A small network was shown many inputs. Here are its activations along a few directions, one row for each input.
Each table varies a few parts of the input and shows all the possible inputs, shuffled.
A made-up example of a description, with smaller parts first: one of 8 places around a ring, together with either a single point or one of 9 places around a ring or (one of 3 separate values, together with one of 4 places along a line).
Shared parts are said once, and a part with two or three values counts as separate values.

Other details of the inputs vary at random and push rows far along three fixed directions, the same in every table; ignore that.

A family of inputs:
r1: [ 0.49 -0.35 -0.05  2.06 -1.76  0.64  0.32 -5.40  0.31  3.15 -0.19 -7.02]
r2: [ 3.19 -3.41 -1.03  0.59 -6.01  1.62  0.82 -1.19  1.82 -4.55  1.84  1.04]
r3: [-0.43  0.97 -1.76  3.11 -1.49 -2.00 -0.37 -2.88 -1.04  4.08 -2.10 -5.31]
r4: [-5.50  2.14 -2.31 -3.03 -3.86 -1.89 -3.46 -0.63  4.41  2.25  4.80  1.31]
r5: [-2.90  0.73 -0.38  4.30 -0.58 -1.71  0.45 -3.53 -1.54  1.55 -1.96 -5.04]
r6: [-0.28  2.20  2.58 -2.10  7.47 -0.66  0.42 -0.82 -1.81  3.99  0.93  0.87]
r7: [-1.73  0.96 -2.31  3.99 -1.26 -0.54  0.09 -4.38 -1.76  3.12 -2.70 -3.41]
r8: [-4.84  0.48 -3.23 -0.01 -2.03 -1.18  0.91 -1.01  2.14  2.70  2.27 -1.28]
r9: [ 3.25 -1.06 -3.69  3.28 -3.27  0.61  2.65  1.23 -2.29 -3.73 -3.05 -3.34]
r10: [ 4.94 -0.49  2.13 -3.83  3.48  1.69  0.75  3.76 -0.34 -1.49 -3.30  2.15]
r11: [ 5.26  0.95  1.07 -1.81  5.03  1.12  1.17  2.95 -1.02 -3.18 -1.83  3.38]
r12: [ 0.08 -1.56 -2.63 -0.70 -6.35 -1.75 -1.25  2.10  3.07 -3.52  3.37  5.80]
r13: [-4.43  0.33  0.17 -0.29  0.17 -1.21 -1.04 -1.38 -0.08  0.79  1.23 -1.16]
r14: [ 2.54 -1.41 -1.07  4.40 -4.19  1.72  1.35  1.85 -2.61 -3.33 -2.77 -3.49]
r15: [-5.51  0.18  1.20 -4.66  4.53 -1.00 -1.95  0.00  3.01  2.80  2.63  3.44]
r16: [-1.85  0.77  3.36 -1.66  6.28  2.00 -0.09  0.31 -1.30  4.42 -0.66 -0.11]
r17: [ 4.66 -1.71  2.55  2.05  3.81 -0.20  1.81  0.97 -4.24 -2.25 -4.73 -1.64]
r18: [ 2.67 -1.84  3.62 -2.78  4.46  1.06  1.65  3.42 -1.40 -3.13 -2.49  2.57]
r19: [ 0.66  0.47  2.45 -2.61  7.53  2.05  0.61 -3.82 -0.19  3.59  2.01 -1.41]
r20: [-3.55  1.06 -3.18  1.21 -1.72 -2.65 -0.30 -1.67  1.63  2.73  3.11 -0.83]
r21: [-1.81  2.22 -1.55  3.97 -0.76 -1.07  1.86 -3.19 -1.82  2.45 -0.85 -5.07]
r22: [ 0.98 -0.14 -0.86  2.92 -5.81  0.21 -0.20  2.60  1.26 -4.15  1.14  1.00]
r23: [ 3.79 -2.13 -2.01  5.45 -3.46  0.13  0.83  1.64 -1.70 -2.30 -3.08 -2.67]
r24: [-1.63  2.54 -1.08  0.18 -1.27 -1.41 -1.71 -1.75  1.65  2.49  0.26 -1.36]
r25: [ 3.94 -2.05 -1.15  4.36 -4.68 -0.37  2.34 -0.03 -3.25 -2.66 -3.23 -1.59]
r26: [ 4.60 -1.87  1.12  1.71  3.59  3.04  1.94  2.62 -3.19 -0.73 -5.80 -1.84]
r27: [-1.43 -1.79 -1.23 -1.94 -7.25 -0.28  0.57  2.72  2.98 -3.64  3.17  5.21]
r28: [-3.13  2.94 -0.54  0.57 -3.54 -1.83 -1.33 -2.04  1.91  2.35  1.93 -1.72]
r29: [ 1.03  0.84  0.91 -4.51  1.30  0.56  0.19  3.80  0.94 -3.46  3.26  5.24]
r30: [-1.22  1.37  1.59 -1.47  6.86  1.94 -2.16 -0.25 -1.49  3.71 -0.86 -0.01]
r31: [-0.67 -1.43 -0.18  4.00 -0.89  2.04  0.03 -4.64 -0.14  2.88  0.50 -6.39]
r32: [ 3.46  0.85  2.10 -2.76  0.91  0.99 -0.05  2.58 -1.04 -2.04 -1.24  1.06]
r33: [ 4.16 -0.43  2.65 -2.79  3.35  2.35  0.58  2.12 -3.15 -2.71 -2.23  3.85]
r34: [ 0.97 -2.09 -1.84  0.53 -2.94 -0.45 -0.11  2.31  0.36 -5.36 -1.00  0.71]
r35: [-5.97  2.08 -1.05 -1.01 -3.90 -1.82 -2.15 -2.31  3.28  2.04  5.12  3.48]
r36: [ 5.53 -0.95  2.61  2.87  3.30  1.59  1.37  1.97 -4.21 -0.94 -4.11 -1.50]
r37: [-1.91  1.17 -1.79  5.10 -0.62  0.08 -0.70 -2.56 -0.89  3.05 -1.99 -4.69]
r38: [-3.27  0.60 -1.86 -0.59 -0.42 -0.02 -1.49 -2.34 -0.22  2.44  0.54  0.49]
r39: [-2.41  0.28  1.17 -0.91  5.73 -1.89 -1.75 -1.73 -0.22  3.31  0.05  0.34]
r40: [ 0.57 -0.09  1.07 -3.08  1.95 -0.81 -1.82  2.81  2.70 -4.12  1.46  5.96]
r41: [ 0.60  2.53  3.74 -2.68  6.06 -0.67 -1.14 -0.91 -1.26  4.59 -0.25  0.19]
r42: [-4.82  1.87  1.47 -5.05  4.01 -0.40  0.04  0.37  2.14  3.70  4.53  3.30]
r43: [ 1.10 -0.92 -0.79 -0.29 -6.68 -0.40  1.38  2.81  1.65 -2.79  0.03 -0.30]
r44: [ 0.09 -3.51 -0.53 -1.57 -5.64 -0.22 -0.82  0.52  5.24 -6.15  5.42  2.98]
r45: [ 0.72 -1.31  0.53 -4.52  0.57  0.98 -0.25  2.98  1.71 -1.93  0.83  6.82]
Each input here is: one of 5 separate values, together with either a single point or (one of 2 separate values, together with one of 4 places along a line).
Changing only the choice among 5 separate values turns r8 into r45. The same change can be made to r20. Which row results?
> r12
Changing only the choice among 5 separate values turns r27 into r43. The same change can be made to r38. Which row results?
> r4
Change only the choice among 5 separate values in r17. List by row number the other rows that result.
> r6, r25, r36, r41
List by row number the other rows that have the choice among 5 separate values in common with r34.
> r5, r13, r15, r17, r18, r39, r40, r44
A walk changes only the place on the line of 4. It starts at r16 and steps to r14. List the rest of the walk in order.
> r22, r36

A family of inputs:
r46: [-1.90  2.33  2.02  2.44  6.27 -0.62  1.49 -2.59 -5.94  6.87 -5.75 -5.30]
r47: [-4.19  0.76 -3.10  3.06 -3.05 -2.27  1.40  0.58  0.07  0.15  0.24 -3.26]
r48: [-5.15 -1.23 -1.83 -0.52 -4.52 -1.70 -0.25 -3.22  4.51  0.91  5.88 -1.69]
r49: [ 5.46 -3.15  0.98 -1.47 -4.65  2.10  1.78  2.46  0.67 -7.09  0.81  3.63]
r50: [-3.66  2.12  1.64 -4.72  3.05 -0.85 -1.40  1.76  0.11  1.75  1.74  6.28]
r51: [-3.89  0.15 -1.70 -0.36 -6.08 -0.56 -2.06 -3.77  3.96  1.72  4.79 -0.28]
r52: [ 2.17  0.55  2.29 -1.31  5.53  1.22  1.30  2.71 -4.06  0.39 -3.44  3.32]
r53: [-1.13 -0.62 -1.63  2.15 -4.43  0.61 -0.55 -3.59  1.46  1.85  2.17 -2.38]
r54: [-0.46 -3.08  0.11  5.58 -1.34  0.32 -0.82 -3.53 -0.06 -1.97 -0.29 -2.72]
r55: [ 2.21 -2.02 -0.56  3.47 -2.70  2.19  1.28 -1.22 -0.40 -0.89 -1.79 -6.54]
r56: [ 2.46  0.29  2.31 -2.22  5.86  0.75 -0.09  3.77 -2.13  0.09 -4.60  1.47]
r57: [ 7.00 -1.43 -1.04  1.03 -3.42  0.96  1.43  6.62 -1.87 -6.92 -4.00  4.40]
r58: [ 6.73 -2.84 -1.35  0.51 -3.21  1.41  1.97  6.75 -2.21 -7.96 -6.20  2.51]
r59: [ 0.68 -1.37 -3.39  4.64 -2.76  0.42  1.69  1.04 -2.96 -0.17 -5.62 -3.92]
r60: [-0.91  1.47 -3.92  3.91 -3.32 -2.34  0.41 -0.68 -0.96  0.85 -1.61 -1.49]
r61: [-2.67  0.58 -2.62  3.07 -3.51 -0.79 -0.04  1.66 -0.07  0.53 -1.70 -3.59]
r62: [ 2.47  1.89 -2.59  5.63 -2.33 -1.71  1.69  0.82 -3.07 -0.94 -4.50 -5.02]
r63: [ 2.59  1.17 -2.52  5.12 -2.73 -2.44  1.70  0.19 -2.92 -0.72 -5.21 -4.41]
r64: [-4.58  2.49 -4.27  1.14 -5.22 -3.78 -1.50 -1.17  1.86  1.23  1.74  0.73]
r65: [ 6.98 -0.70  4.55 -1.56  5.29  2.72  0.48  0.03 -2.20 -0.52 -3.10 -0.51]
r66: [-2.83  3.36  0.67  1.06  5.92 -0.42 -0.75 -3.52 -4.43  7.70 -4.93 -3.47]
r67: [-2.06  0.70  2.20  0.23  7.45  1.28  1.09 -5.21 -1.80  5.67  0.03 -6.32]
r68: [ 5.88  0.23  2.84 -2.67  5.79  1.76  0.06 -1.48 -1.50 -0.69 -1.42  1.21]
r69: [ 7.50  0.59  3.58 -0.98  6.30  2.26  0.74  0.16 -2.18 -1.50 -1.86 -1.03]
r70: [-0.22 -1.31 -1.73 -2.54 -4.55 -2.40  0.54  6.18  3.29 -6.61  2.47  6.14]
r71: [ 1.80 -2.97  0.29 -3.68 -5.26  0.91 -1.26  3.39  5.76 -5.63  4.52  4.43]
r72: [ 0.26 -1.29 -3.31  4.22 -2.33 -1.09  3.35 -0.07 -3.71 -1.69 -5.44 -4.15]
r73: [ 0.29  2.36  2.27 -2.54  4.39 -0.68 -1.49  2.33 -0.86  2.04 -1.62  2.89]
r74: [-1.56 -0.97  1.63 -5.04  4.56  1.14 -0.47 -1.16  2.77  0.80  5.09  4.08]
r75: [-3.84  0.98 -1.01  0.35 -5.66 -0.48 -2.15 -2.25  4.36  1.61  6.02 -1.45]
r76: [-3.11  0.43 -2.82  0.54 -4.71 -1.43 -1.69 -4.08  3.88  1.86  5.84 -0.23]
r77: [ 1.35  2.75  2.38 -2.02  4.60  0.34 -1.01  3.70 -1.21  0.68 -1.43  2.71]
r78: [-5.77  3.41  1.47 -2.52  4.75 -1.84 -3.29 -7.05  2.60  8.74  5.20 -2.08]
r79: [-1.39 -2.11 -0.78  0.37 -3.36 -2.28 -3.38  5.58  2.60 -7.29  3.00  8.03]
r80: [-1.23 -1.99 -1.63  1.00 -3.95  1.22 -0.16 -3.02  1.59  0.38  0.32 -3.44]
r81: [ 2.62 -2.16  0.52  3.59 -3.77  0.94  2.63 -2.31 -1.73 -0.92 -1.68 -5.15]
r82: [-1.28  1.00  4.04 -4.63  3.26  1.47 -1.18 -0.04  2.31  1.15  5.52  3.41]
r83: [-1.22 -0.89  1.95 -5.12  3.77  2.32 -2.17 -0.50  3.45  1.78  4.06  3.91]
r84: [-2.11 -1.37 -1.18  2.11 -4.60  0.62  0.89 -3.60  0.84  1.40  2.79 -2.11]
r85: [ 2.22  1.72  3.33 -1.25  5.65  0.97  1.15  3.84 -3.63 -0.27 -2.95  1.81]
r86: [-3.74  0.85  0.02 -4.24  4.76 -1.05 -0.63  2.01  1.14  1.28  2.46  5.81]
r87: [-1.76 -0.68  1.92 -5.83  4.24  0.82 -0.72 -1.53  2.67  0.36  4.46  3.81]
Changing only one part turns r51 into r66. The same change can be made to r55. Which row results?
> r61
Changing only one part turns r87 into r72. The same change can be made to r74. Which row results?
> r86
What is each input in this table made of?
> one of 2 separate values, together with either a single point or (one of 4 places along a line, together with one of 5 separate values)
A walk changes only the place on the line of 4. It starts at r76 and steps to r68. List the rest of the walk in order.
> r78, r69
A walk changes only the place on the line of 4. It starts at r62 and steps to r63. List the rest of the walk in order.
> r64, r60
